A small network was trained on made-up records. Each row is its average activation on records with the value named, seen along a few directions.
Related values have similar rows: they may be neighbours, one step apart, or belong to one group.
In the rows, zero is written as 500.
Strong random noise was added to every row along 7 fixed directions; ignore it. To show where, here is one row again and again, with new noise each time:
[300  86 444 223 528 364 158 566 395 502 439 502 372 480 485 647 273 129
 375 532 434 555]
[385 397 465 400 416 561 341 401 492 510 492 581 639 442 473 456 378 357
 335 399 638 492]
[576 672 399 699 562 460 550 719 550 490 559 439 258 580 603 517 628 553
 655 428 316 543]
[493 310 384 395 544 475 209 522 471 563 447 484 387 431 453 547 305 224
 529 565 458 492]
[511 537 527 637 450 549 441 468 498 464 543 536 484 462 577 406 557 583
 339 328 530 522]
[536 558 509 696 493 543 496 426 543 359 548 545 340 487 687 544 585 545
 332 268 452 505]
[585 599 629 418 527 746 610 120 560 379 472 701 686 260 396 599 398 518
 544 700 823 554]
[434 222 368 314 538 452 146 541 443 604 427 471 415 436 414 556 252 143
 519 580 464 495]
[403 582 413 527 544 454 619 650 555 415 545 502 337 619 610 675 582 424
 597 402 380 565]


J, 16 values:
j15: [466 618 517 444 551 579 777 280 591 401 456 547 504 498 469 686 519 524
 550 556 549 543]
j7: [540 522 367 547 557 367 501 876 489 631 516 390 399 700 537 443 591 471
 735 449 308 454]
j1: [424 374 580 427 497 516 408 410 476 409 503 592 486 413 538 547 443 469
 345 506 592 567]
j16: [416 678 461 376 558 566 962 276 699 199 490 603 442 680 707 970 550 343
 573 465 584 378]
j8: [414 555 779 582 470 584 911 308 417 484 490 487 753 533 441 529 757 835
 411 384 720 601]
j12: [538 517 492 403 492 474 544 631 507 423 527 447 466 564 527 558 555 495
 593 503 547 463]
j3: [386 361 516 484 495 396 509 703 427 474 523 484 457 528 498 533 522 544
 487 524 301 585]
j6: [709 523 274 535 546 753 392 237 623 720 362 343 498 475 445 624 378 159
 784 410 550 219]
j4: [350 447 438 227 545 483 717 395 608 163 478 731 401 540 651 867 377 274
 545 583 430 519]
j5: [293 502 275 400 431 327 468 756 622 329 629 633 370 694 635 613 459 362
 516 425 300 487]
j11: [440 635 517 591 450 349 611 663 484 486 499 458 458 649 598 435 604 650
 359 403 289 514]
j13: [396 195 575 437 528 368 307 532 433 383 549 487 354 551 627 602 507 378
 310 340 467 479]
j2: [729 529 567 660 615 445 528 422 475 553 442 377 411 440 530 520 554 558
 507 579 421 428]
j9: [624 496 727 462 602 352 622 635 332 658 457 308 452 514 403 460 608 689
 675 823 460 570]
j14: [519 475 280 629 420 339 237 621 530 540 566 470 389 583 585 237 395 474
 365 401 264 388]
j10: [525 552 696 656 612 511 760 319 524 355 471 446 325 463 547 781 645 656
 487 573 318 587]
J is arranged as a 4 by 4 grid.
Q: Which values are neighbours of j13? Give them in the order they are listed.
A: j7, j1, j12
Q: Which values are neighbours of j15? Give them in the order they are listed.
A: j8, j4, j11, j14
Q: Which values are neighbours of j9? Give them in the order they are listed.
A: j16, j2
A value of J combines one of 4 hidden first parts with one of 4 second parts; all combinations occur once.
Q: Changing only the second part turns j6 into j12. j4 has the same second part as j6; what does that change turn j4 into?
A: j1
Q: Changing only the second part turns j11 into j15. j9 has the same second part as j11; what does that change turn j9 into?
A: j16
Q: Changing only the second part turns j3 into j14. j7 has the same second part as j3; what does that change turn j7 into?
A: j8
